Each row below holds a small network's activations on one input, seen along a few directions.
Each table varies a few parts of the input and shows all the possible inputs, shuffled.
A made-up example of a description, with smaller parts first: values(2) and (point or ring(9) or (line(4) and ring(5))).
Shared parts are said once, and a part with two or three values counts as separate values.

Rows:
R1: [-0.14  1.49 -2.05 -0.01 -0.17  1.81 -1.20  2.84 -2.12  0.48 -1.68 -2.04
 -0.64  3.40  1.16 -1.47  1.39]
R2: [-1.01  1.81 -0.95 -1.15  1.78  0.36 -0.87  0.95  2.34 -0.97 -2.01 -1.15
 -2.54 -0.71  1.49 -1.25  1.10]
R3: [-1.55  3.88 -0.14 -1.97  1.15 -3.42  0.52  0.45  4.74 -0.89 -1.19  1.37
 -3.76 -2.94 -0.28  0.09 -0.51]
R4: [-1.58  1.39  2.45  1.65  0.64 -1.79  0.11  0.44  1.92 -0.09  2.26 -1.85
 -1.58 -2.57  0.84  1.53 -2.09]
R5: [-0.77 -1.99 -0.42  3.94 -2.29  4.65 -1.09  0.93 -3.68  1.34 -1.12 -3.37
  3.44  4.41  0.83  0.63  1.90]
R6: [-1.81  2.05  3.02  1.51  0.83 -2.73  1.27 -1.09  4.71 -0.91  1.95  0.06
 -2.54 -3.69 -0.74  1.95 -1.39]
R7: [-3.86  2.79 -2.57  0.31 -0.82 -1.20 -0.61  1.31 -2.01 -2.56 -2.35  6.28
 -1.35 -0.27 -3.41  2.66  0.07]
R8: [ 2.39 -1.12  0.40 -2.36  0.91 -2.77  1.13 -1.81  1.28  1.19  2.77  0.59
 -0.20 -2.68 -0.32 -0.58 -2.20]
R9: [-4.06  0.96  0.53  3.77 -1.29 -0.50  0.13 -0.17 -2.21 -2.53  0.70  4.86
 -0.30 -1.26 -3.78  4.56 -0.63]
R10: [ 3.35 -4.51 -2.41 -0.16 -2.07  3.52 -0.36 -1.55 -4.10  2.40 -0.42 -0.89
  4.72  4.32 -0.35 -1.55  2.02]
R11: [-0.29 -0.53  0.99  3.47 -0.67  2.54 -0.45  1.33 -2.18  0.47  1.16 -3.39
  0.45  2.66  0.76  0.55  0.36]
R12: [-0.60  0.07 -3.45  0.53 -1.71  3.96 -1.87  2.41 -3.57  1.32 -3.89 -2.05
  2.46  5.13  1.08 -1.43  2.89]
R13: [ 3.77 -3.03 -0.99 -0.61 -0.39  1.48  0.40 -1.12 -2.74  1.68  1.81 -0.81
  1.75  2.57 -0.38 -1.58  0.41]
R14: [ 0.00 -1.58 -1.62 -0.38 -0.75 -1.82  1.24 -2.54 -2.79 -1.29  1.26  7.30
  1.22 -1.23 -5.06  2.46 -0.67]
R15: [-0.13 -0.35  3.20  1.00 -0.31  0.85 -0.29  1.01  0.29 -0.15 -0.36 -2.71
  1.29  0.29  2.93 -0.42 -0.40]
R16: [ 2.73 -2.74  0.14 -1.83  1.60  0.12  0.83 -2.89  1.68  0.31  1.55  0.01
  0.04 -1.48 -0.09 -1.42  0.05]
R17: [ 0.12  1.68  0.20 -2.54  0.15  0.17 -1.09  2.62  0.34 -0.10 -3.31 -1.43
  0.10  0.91  3.22 -2.36  0.61]
R18: [ 2.11 -0.54  0.94 -2.60  1.11 -3.75  2.35 -3.36  4.03  0.36  2.39  2.43
 -1.07 -3.76 -2.00 -0.22 -1.54]
R19: [ 3.90 -2.93  1.24 -3.01 -0.04 -0.11  0.52 -1.24 -0.21  1.06  0.23 -0.22
  2.57  0.16  1.69 -2.59 -0.37]
R20: [-1.23 -0.11  2.14  2.31  1.34  1.13 -0.05 -0.54  2.31 -1.02  1.05 -2.44
 -1.29 -1.43  1.08  0.78  0.14]
R21: [-1.34  3.32 -0.65 -1.87  1.01 -2.48 -0.62  2.03  1.96 -0.08 -0.79 -0.56
 -2.77 -1.84  1.33 -0.34 -1.15]
What do these inputs look like to the network?
> values(3) and (point or line(6))
The inputs of R20 and R16 match in every part but the values(3) part. If R4 is changed in the same way as R20 into R16, which row does it become?
> R8
Change only the values(3) part in R6. List by row number the other rows that result.
> R3, R18

Rows:
R22: [ 1.91 -2.52  0.38  1.16 -1.68  5.56 -1.95  2.67 -4.20  2.06 -2.36 -6.36
  4.38  6.02  4.76 -2.97  2.19]
R23: [ 0.60 -0.31  1.59  0.73  1.66  0.17  0.56 -1.50  3.98  0.37  1.73 -3.33
 -1.76 -1.70  1.10 -0.51  0.11]
R24: [-3.67  3.65  1.86  0.42  0.64 -5.25  1.00  0.02  2.31 -2.68  1.68  5.24
 -3.47 -5.34 -2.75  3.78 -3.16]
R25: [-0.84 -2.12 -1.59  3.22 -3.40  5.20 -1.82  2.19 -7.25  0.63 -2.68 -0.80
  4.95  6.25  0.32  0.52  2.29]
R26: [ 4.21 -2.99  0.86 -2.29  0.38  0.03  0.69 -1.53  0.18  2.01  1.64 -2.16
  1.93  0.22  1.67 -2.53 -0.57]
R27: [-0.99  0.17 -3.90  1.22 -1.30  2.46 -1.06  1.20 -3.97  0.29 -1.69  1.02
  0.78  3.70 -1.86  0.42  1.99]
R28: [-2.03  1.90 -0.79 -1.34  0.52 -2.86  0.58 -0.82  1.43 -2.23 -0.88  5.61
 -1.85 -3.02 -2.78  1.71 -0.52]
R29: [ 0.54  1.65  1.09 -3.31  1.91 -2.71  0.56 -0.47  4.95 -0.45 -0.66 -0.03
 -2.32 -3.31  1.52 -1.60 -0.76]
R30: [ 1.74 -0.24 -2.01 -0.81  0.26  2.73 -1.18  1.65 -0.75  1.86 -1.46 -4.66
  0.13  3.46  2.64 -2.94  1.80]
R31: [-2.00 -0.07 -0.29  2.73  0.24  0.05  0.74 -1.83  0.53 -1.34  1.46  2.36
 -1.24 -1.28 -3.30  2.78  0.18]
R32: [-1.11  3.49  3.75 -1.51  2.02 -5.22  1.08  0.35  5.84 -0.90  1.86 -0.41
 -3.89 -5.64  1.45  0.53 -3.22]
R33: [ 1.64 -2.61 -0.96 -0.21 -1.26 -0.17  0.80 -1.93 -3.04  0.36  1.38  3.52
  2.37  0.65 -2.77  0.81 -0.34]
What do these inputs look like to the network?
> values(2) and line(6)
Start at R32 and move only the line(6) part, one step at a time. The first step leads to R29. Which rows follow, in order?
> R23, R26, R30, R22
Change only the values(2) part in R24. List by row number the other rows that result.
> R32
